These are the activations of a small neural network, seen along a few directions. Each row is one input.
In each table, some parts of the input vary, and every possible input appears once, in random order.
A made-up example of a description, with smaller parts first: values(3) and (point or ring(11) or (line(6) and ring(8))).
Shared parts are said once, and a part with two or three values counts as separate values.

A family of inputs:
row 1: [-26 -19  18   1   2 -24 -21  31 -50  -5 -49  54  -8]
row 2: [ -3 -25   9 -16  33  30  38  43 -47   7 -12  34 -55]
row 3: [ 12 -26  16  25  70  -1  -4  -6 -18  23 -27  19  -8]
row 4: [ -3 -20  35   5  10  11 -11  -7 -37 -19 -61  52 -14]
row 5: [ 17  14   5   7 -40  17 -12 -38  39  27  64 -38  47]
row 6: [ 16  38   8 -11 -69  -8 -40 -37  23 -25  15 -17  24]
row 7: [  8  28 -32 -38 -19   8  27  -6  38 -35  39 -63  11]
row 8: [-23  36 -16  11 -68 -10 -24 -35  27 -51  -1 -50  45]
row 9: [ -2  28   5  19 -52  23  -2 -34  48  44  65 -30  43]
row 10: [-21  17 -18  15 -21   6  -8 -33  36 -12  41 -83  58]
row 11: [ 22  22 -15 -26 -41  24  29 -11  52  -9  63 -26   1]
row 12: [ 22 -28  -3  -3  56  11  35  26  -5  -4 -33  21 -56]
row 13: [ 21  20   8  -6 -22   5 -24 -33  29  17  55 -50  36]
row 14: [-18  24 -39 -17 -24   9  34  -9  48 -45  43 -72   8]
row 15: [-18 -23  15  13  49 -15  -5  34 -53  33  -7  27   1]
row 16: [  2  35 -14 -17 -53  34  37   0  64   9  61 -18   2]
row 17: [ 21  21 -14 -41 -28  13  16 -11  44 -14  55 -40  -9]
row 18: [  0  37 -13  -9 -62 -12 -29 -38  16 -42  -1 -42  47]
row 19: [ 13 -25  14  -8  45  35  44  28 -27  -4 -24  26 -54]
row 20: [ -2 -29 -26  -5  43 -31  27  56 -23  16 -19  25 -57]
row 21: [-19 -18  -1   7  11 -47 -29  25 -30   1 -56  50 -14]
row 22: [ -4 -19  -1  13  24 -43 -28   4 -13  -8 -66  45 -18]
row 23: [  7  23 -11  -4 -15   2 -14 -31  24  -1  39 -74  57]
row 24: [ 14  36   6   2 -83   8 -26 -37  32 -19  22  -3  38]
row 25: [  1 -25  -8  24  71 -31 -15  10 -14  33 -27  19  -9]
row 26: [  1 -22  29  18  61  25   2  -2 -39  21 -18  25  -5]
row 27: [ 13 -33 -24  -2  54 -26  26  39  -2   9 -32  20 -58]
row 28: [ -5  46   7  12 -97  13 -16 -31  43   2  21   5  34]
row 29: [-19 -17  31  -1   2   9 -12  12 -56 -13 -49  57 -10]
row 30: [ -8 -30  -6 -14  32  -5  31  62 -42  15 -13  30 -52]
row 31: [  6 -21  17  11  21 -11 -21  -9 -16 -16 -69  47 -17]
row 32: [-12 -22  -8  22  60 -38 -10  26 -34  38 -13  22  -7]
row 33: [-12 -23  28  14  50  16   5  12 -59  28  -5  28  -3]
What do these inputs look like to the network? -> values(3) and (line(5) or ring(6))
The inputs of row 2 and row 29 match in every part but the values(3) part. If row 17 is changed in the same way as row 2 into row 29, which row does it become? -> row 6
Change only the line(5) part in row 11. List by row number the other rows that result. -> row 7, row 14, row 16, row 17
Change only the values(3) part in row 4. List by row number the other rows that result. -> row 19, row 26

A family of inputs:
row 34: [ -1 -47   8  15 104 -13 -14  25 -60 -22 -48   7 -11]
row 35: [ 15  23 -18 -39  -7   6  14   0  46  41  84 -35  35]
row 36: [  3  23 -34  20 -27 -13  12   4  38  26  40 -58  36]
row 37: [ 40   8  15 -10 -24  31   6 -35  11  11  48 -69  32]
row 38: [-25 -29  17  10  77   8   4  18 -95  -1 -34  28  -8]
row 39: [-20 -21  22 -19   0  23  37  58 -58   7 -49  71 -58]
row 40: [ 34  25 -13 -38 -56  24  12   9  35 -26  48 -51 -17]
row 41: [ 13 -40 -15  16  83 -60 -23  37 -18  19 -49  31 -24]
row 42: [ 19  50  -3  -3 -54 -24 -43 -27  14  15  36 -32  38]
row 43: [-35  30  -8  22 -65 -32 -39 -35  40  -9   1  -2  73]
row 44: [-16  26 -33 -27 -13  29  59  12  68 -30  60 -38 -18]
row 45: [ 12  18 -44  -5 -51  20  44  14  46 -30  20 -51   0]
row 46: [ -5  22   5  -3 -77 -25 -71 -43  29  -3  28   7  63]
row 47: [ 20   9   9 -38   9  48  29 -36  32  20  73 -51  32]
row 48: [ 26  19 -11 -11 -34  -2 -24   2  30  34  64 -56  24]
row 49: [ -3  53 -23   6 -67  -2  15 -12  32 -52  -3 -34   4]
row 50: [  9 -32  20  14 110 -18 -18   3 -28  -5 -62  14 -28]
row 51: [  4  20  36  -7 -61  11 -48 -76  10 -28  10  -9  70]
row 52: [-31  13  20  29 -47  14 -38 -64  29 -31  -8 -22  66]
row 53: [-10 -37 -12   3  82 -62 -15  54 -53   8 -43  18  -7]
row 54: [-17 -38 -18 -35  55 -33  15  44 -46 -37 -72  21 -61]
row 55: [-21  21 -37  -3   8   7  24   9  62  35  66 -45  31]
row 56: [-31 -29  -1   4  52 -35  -4  57 -80  28 -26  37  -5]
row 57: [-11  -4 -10  10  18  41  43 -32  48   8  66 -57  22]
row 58: [  6 -41  53  37  44  25   9  -1 -40  37 -30  73 -36]
row 59: [-11  37 -27  40 -46 -27 -27 -19  30   7  21 -39  36]
row 60: [ 28  28  15   3 -41  21 -31 -55   3  -4  21 -47  42]
row 61: [ 20  29 -13 -65 -26  28  49   3  51 -24  78 -28 -16]
row 62: [ 11 -30   1  28  57 -36 -15  13 -13  53 -35  67 -41]
row 63: [-27 -36  25  28  22 -14  -1  49 -62  57  -7  74 -25]
row 64: [-31 -41 -15 -25  26   3  16  56 -71 -22 -50  39 -59]
row 65: [-26  34 -10  -3 -87  -5  -6 -26  45 -70 -17   4  36]
row 66: [ 14 -30 -10  -6  34  -1  14  17  -5   1 -64  69 -86]
row 67: [ -6  33   2  31 -26  20 -13 -45  16  -9  -2 -59  44]
row 68: [-10 -32  35  31  27 -17  -6  31 -27  68 -19  80 -41]
row 69: [  4  38  10 -38 -98   0 -30 -34  30 -65   5  11  31]
row 70: [  6 -31 -16 -29  58 -35  16  28 -14 -26 -84  34 -71]
row 71: [  7 -34  12   3   3  22  25  41 -21   9 -48  87 -77]
row 72: [-22 -30  54  25  50  36   4  22 -74  30 -22  56 -24]
row 73: [ 27 -28  24  27  77   5   7 -18 -27  22 -49  59 -30]
row 74: [ 12   9  -6  24 -13  26  30 -30  23   4  27 -74  37]
row 75: [ 26  44  -7 -20 -79   5 -18 -18  22 -46  25 -27  -8]
What do these inputs look like to the network? -> values(3) and (ring(6) or (values(2) and line(4)))
The inputs of row 67 and row 49 match in every part but the values(3) part. If row 50 is changed in the same way as row 67 into row 49, which row does it become? -> row 70

A family of inputs:
row 76: [  0  31  -1 -38 -71  25  16  -4  29 -21  37  15  -2]
row 77: [ -3 -24 -16  -8  34 -45 -11  30 -53 -24 -52  16 -30]
row 78: [  0 -26 -30  13  44 -46  -2  21   1 -12 -69  48 -41]
row 79: [-42 -27   5  14  45 -19  -9   7 -47 -33 -67  17   0]
row 80: [ 20 -37  -2 -12  78  -7  25  45 -15  50  -6  23 -50]
row 81: [ -3 -36   7   4  81  17  23  41 -51  28  -6   8 -18]
row 82: [  4  15 -22 -29   7  21  43  10  45   3  77 -42  -6]
row 83: [  8 -14  26  -6   8  -5  -5  33 -25  18 -40  78 -59]
row 84: [  6 -21  20  17   9  -2   3  21  -6  19 -45  97 -51]
row 85: [-23 -20 -13   3  46 -24 -12  27 -52 -34 -63  16 -20]
row 86: [ -8   2  -8  28   4 -16 -17  -2  16  64  62 -45  46]
row 87: [ 12  14 -21 -34 -25  10  15 -24  32 -75 -10 -44 -14]
row 88: [  1  12   4  13  23  -6 -17 -29  19  46  58 -36  51]
row 89: [ 19 -44  -7  13  78  -5  38  33   4  51  -9  39 -43]
row 90: [ 18  16 -19  -7   6  41  56   4  37   3  53 -51 -19]
row 91: [-10  23 -12 -24 -89  13  17  12  25   1  37  11  -7]
row 92: [ 13  33   4 -16 -72  47  25  -8  23 -25  10   5 -12]
row 93: [ 14 -39   3 -10  70  -4  24  38 -51  43   4   7 -32]
row 94: [  9  29  31  28 -53  17 -34 -42  -1  14  -3   9  45]
row 95: [ 21  -5  18  19  36  23 -17 -50  10  23  37 -46  38]
row 96: [  1 -17  29  -4   1  -2  -8  28 -60   8 -29  64 -39]
row 97: [-15 -14  34   9  11  18  -6  25 -61  -2 -39  65 -25]
row 98: [ -7  26 -34 -37 -37 -20  13   3  41 -59  14 -35   0]
row 99: [ -4  28  28   6 -53  -1 -44 -40   8  19  20  20  58]
row 100: [ -4   6 -36 -14 -12  10  46  28  40  26  77 -45 -11]
row 101: [-24 -40  23  15  80  23  23  15 -48  32 -12   8  -1]
row 102: [ 11   3   9  12  -5 -17 -47 -51  11 -40 -24 -39  46]
row 103: [  2 -20 -19  -8  42 -49  -8  32 -18 -13 -62  29 -48]
row 104: [-14  20  13  21 -69 -12 -47 -14   5  37  21  12  51]
row 105: [-18  19 -50 -21 -55 -32  17  20  41 -37  18 -40  -5]
row 106: [  4  27 -32 -17 -38   2  26  -1  35 -62  -8 -47 -14]
row 107: [ 21  18  17 -33 -64  55  18 -29  20 -39  10   6 -12]
row 108: [-22  15 -28  22 -34 -55 -49  -9  22   3  -2 -32  54]
row 109: [-34 -21  51  20  10  24  -2   2 -55   1 -44  66  -4]
row 110: [-12  21 -10   7 -16 -45 -50 -30  24 -17  -2 -27  59]
row 111: [ 17   9  47  13 -43  25 -41 -59   0  -5  -1   9  47]
row 112: [ 26   1  -6 -26  15  53  44 -12  34 -13  50 -49 -17]
row 113: [ 13  11   7  36  22  14  -7 -33   9  42  36 -49  38]
row 114: [  2  23  -8  28 -16 -27 -39 -34  12 -21 -27 -40  45]
The inputs of row 77 and row 93 match in every part but one. If row 106 is changed in the same way as row 77 into row 93, which row does it become? -> row 90
What do these inputs look like to the network? -> values(3) and (line(5) or (values(2) and line(4)))
Change only the line(4) part in row 105. List by row number the other rows that result. -> row 87, row 98, row 106
A walk changes only the line(5) part. It starts at row 89 and steps to row 80. List the rest of the walk in order. -> row 93, row 81, row 101
Change only the values(3) part in row 100. List by row number the other rows that result. -> row 91, row 105
